Each row below holds a small network's activations on one input, seen along a few directions.
Each table varies a few parts of the input and shows all the possible inputs, shuffled.
A made-up example of a description, with smaller parts first: one of 5 places around a ring, together with either a single point or one of 9 places around a ring or (one of 3 separate values, together with one of 6 places along a line).
Shared parts are said once, and a part with two or three values counts as separate values.

Other details of the inputs shift rows strongly along two fixed directions, in all tables alike. That doesn't count.

Rows:
row 1: [ -7  12  15   7   0  16   2 -11  -1   4  -5   3   1  12]
row 2: [-18  12   6  -4  -1  19  -1  -9   2  13  -2   4  -1   8]
row 3: [-14   2  16  -1   3   8  18 -17   5   9  -4  14   8   6]
row 4: [ 29 -31 -35  -3  18 -52  -2  11 -16 -23   8 -11   4 -16]
row 5: [ 50   2  -6  -4  31  -2 -22   4   3  14  11   2  21  -2]
row 6: [-11  16  21   2 -15   6   9  23  21  20 -16   2  -3   1]
row 7: [ 57  -3   7  -7  21  -5  -8  37  25  14  -4  -2  20 -22]
row 8: [ 27 -20 -42  -4  14 -44 -21  19 -16 -21  14 -21  -5 -15]
row 9: [ 43  -2  -1  -1  39  -9 -12   9   1  13   9   9  28   0]
row 10: [ -7  16  21   6 -11  16   5  30  22   3 -14  -5   0   2]
row 11: [-28  -9 -26  -1 -33 -30  -3  -6 -18 -17   5 -11 -29   1]
row 12: [-16  -6 -21  10 -36 -30  -1 -11 -19 -25   2 -13 -32   6]
row 13: [ 48 -10  -7 -12  36   6 -18   7   6   7  10   1  21 -14]
row 14: [-18  11  10  -3   0  14  -1  -7  -1  11  -3   6   4   7]
row 15: [ -8   4  10   0  -2  28   3 -11   5  -4   0   3  -5  -1]
row 16: [ 59   2   9  -1  18 -11 -10  38  18  25   0  -2  20 -11]
row 17: [ -8   1  13  -3  -8  18   4 -20   6  12   1   8  -3   2]
row 18: [-16  10   6  -2  -4  20  -6  -9   2  12   1   6  -3   7]
row 19: [-17  13  10   3   4  23  -4  -1   1  -6  -4   1   4   6]
row 20: [-12   2  11   2   4  24  13  -8   2  -5  -7   7   6   3]
row 21: [-19  10  10   4  13  19   5   3   0  -7  -6   6   6  10]
row 22: [ -1   6  27  -1 -21   5  17  11  26  18 -16   4   0  -1]
row 23: [ -5   5  12  -8 -12  19   4 -20   3  10   3  10  -4   1]
row 24: [-24 -21 -15   0 -26 -38  14 -16 -16 -16  -1 -11 -22  -4]
row 25: [-22   9  10  -1   8  10   8  -5   0  10  -5  12   7  12]
row 26: [ 43 -12  -4 -10  32  -8  -6   0   3  21  10  12  30 -10]
row 27: [ 32 -26 -36   5   9 -55 -10  10 -19 -14  10 -13   3  -6]
row 28: [-23 -19 -19   0 -29 -34  15 -16 -14 -15   2 -14 -26  -2]
row 29: [ -6   6  11  -3  -6  31   1 -11   1  -4   1   4  -7  -2]
row 30: [-34 -15 -24   4 -22 -37  10  -3 -19 -16  -1 -10 -17   6]
row 31: [-12  17   6   2  -4  30  -9  -2   0  -5   5   3  -5   2]
row 32: [-19 -10 -20  14 -32 -30   1 -11 -16 -23   0 -16 -31   7]
row 33: [-14  13   4   5   1  28  -8  -2   4  -3   1   1  -4   3]
row 34: [-18  10   7   6   7  23   3   2  -1  -6  -4   4   7   9]
row 35: [-9  3 15 -1  3 23  7 -9  1 -4 -5  3  3 -2]
Description of these inputs: one of 5 separate values, together with either a single point or one of 6 places along a line.
Q: Changing only the choice among 5 separate values turns row 11 into row 12. The same change can be made to row 25. Which row results?
A: row 9
Q: Which other rows does row 34 become when the choice among 5 separate values takes its other values? List them by row number.
A: row 20, row 26, row 27, row 30

Rows:
row 36: [-13  15  14   1   6  30   2 -12   2   5  -1   9   6   9]
row 37: [ -5 -12 -18   5 -17 -28   2  17  -6 -21  -3 -15 -14  -2]
row 38: [-28  -4   3   2 -20  -4  14 -15  -6  -8  -3   0 -12   6]
row 39: [-28  -3   0   3 -12  -3  13 -17  -9  -8  -2   1  -9   7]
row 40: [ -7 -13 -20   3 -16 -27   1   3 -12 -16   2 -13 -16  -6]
row 41: [-10  13  21   1  -3  22  10   0  13  10 -10   7   4   6]
row 42: [12 -2  2 -1  4 -4 -3  4  3  7  0  0  5 -2]
row 43: [-10 -11 -22   4  -6 -23  -4  -1 -17 -24   4 -13 -15   0]
row 44: [12 -2 -1 -1  6 -5 -4 15  6  4  0 -1  5 -4]
row 45: [-9 11 23  1 -3 22 11 -8 11 12 -6 11  3  5]
row 46: [ 47   2  -7  -7  36   3 -27  12   2  12  11   5  24 -11]
row 47: [-12  14  16   1   2  29   2  -9   5   7  -2   7   2   7]
row 48: [-9 15 15  2  0 30 -1 -2  8  4 -3  3  0  6]
row 49: [11 -4 -1 -4  4 -3  0 -3  4  8  2  4  6 -1]
row 50: [-25  -1   0   2 -17  -1   8 -10  -7  -7  -3  -2 -13   5]
row 51: [ -9 -15 -22   0  -9 -28   2  -7 -16 -17   3  -9 -12   0]
row 52: [-7 17 18  4 -1 30  1  2  8  5 -5  3  2  6]
row 53: [11 -2 -1 -3  5  0 -4 -1  3  6  1  3  4 -5]
row 54: [ 49  -4   0  -9  30 -10 -11  16  11  22   5   8  27 -12]
row 55: [ 30 -13 -21  -3  10 -31 -13  16  -4  -2   9  -8   3 -12]
Q: What do these inputs look like to the network?
A: one of 4 places along a line, together with one of 5 places along a line
Q: Changing only the place on the line of 4 turns row 51 into row 36. The same change can be made to row 50. Which row results?
A: row 47
Q: Which other rows does row 39 become when the place on the line of 5 takes its other values? List them by row number.
A: row 38, row 45, row 49, row 54

Rows:
row 56: [  4   0 -11   2   2 -10  -9  17  -4  -9   4  -6  -3  -2]
row 57: [ 30 -12 -16  -8   9 -21 -11  10  -1   0   6  -9   2 -13]
row 58: [ 7  8  9  2 15 10 -3  8  6  2 -3  3 11  0]
row 59: [23  1 11 -5 24  2  3  4 11 20 -1  9 22 -4]
row 60: [29  3 10 -5 14  6 -5  1 11 28  4 10 15 -3]
row 61: [-19 -20 -14   4 -29 -39  20  -5 -10 -18  -5 -11 -21  -1]
row 62: [ 29   6   6  -5  21  18 -15   9  11  13   5   4  14 -10]
row 63: [-13   0  -2   4 -20 -11   3  -2  -5  -6  -5  -8 -16   3]
row 64: [ 14 -12 -17  -7  17 -14  -9 -15 -12  -1  13   3   8  -4]
row 65: [  4   3  -1  -3  17  15  -8 -18  -8   4   7   9  10   1]
row 66: [-32  11  23   4 -12  22  19  -8   8   3 -14   7  -1  13]
row 67: [-26 -14 -30   6 -14 -21  -4 -12 -27 -32   8 -16 -22   3]
row 68: [ 24   7   7  -7  22   8 -10  12   8  17   4   8  19  -3]
row 69: [-23  -5 -14   3  -6  -1   0 -18 -17 -16   4  -4 -12   7]
row 70: [24  4  9 -4 25 10 -6 11 10 13  1  6 21 -2]
row 71: [-23 -16 -18   3 -28 -43  15  -1 -11 -12  -4 -11 -20   1]
row 72: [-35   7  15   1  -8  26  15 -36  -4   6  -2  15  -3  15]
row 73: [ 28 -11  -5  -3  10 -15  -3   8   1   4   4   0  11  -9]
row 74: [-19  -4  -3   2 -16 -15  11   1  -4  -4  -5  -5 -11   5]
row 75: [-28  18  18   5 -16  37   4  -4   8  -5  -7   1 -10   6]
row 76: [ 25 -29 -26  -6  -4 -52  -3   6  -8  -5   7 -12  -8 -17]
row 77: [13  7  6  1 11 17 -9 12  6 -2  1  2  7 -3]
row 78: [ 6 11  4 -1  9 10 -6 10  6  7  0  6  7  1]
row 79: [-14  -3  -2   2 -23 -13   7  -4  -1  -3  -3  -6 -13   6]
row 80: [-36  17  18   9 -10  32  10   1   7  -8 -11   0  -5  14]
row 81: [ 24 -27 -29  -7  -6 -50  -7  10 -10 -10   9 -14  -9 -17]
row 82: [-30  13  22   7 -18  28  16  -9   7  -2 -11   6  -4   9]
row 83: [ 13  11   7   0   6  12 -10   5   7   8   1   2   6   0]
row 84: [-29  21  18   9 -17  34   2  -3   5  -1 -10   2 -14  13]
row 85: [29  6  6 -2 23 16 -8 11  9 10  4  6 16 -6]
Q: Changing only one part turns row 58 into row 66. The same change can be made to row 62. Which row results?
A: row 81
Q: What do these inputs look like to the network?
A: one of 5 places along a line, together with either a single point or one of 5 places around a ring
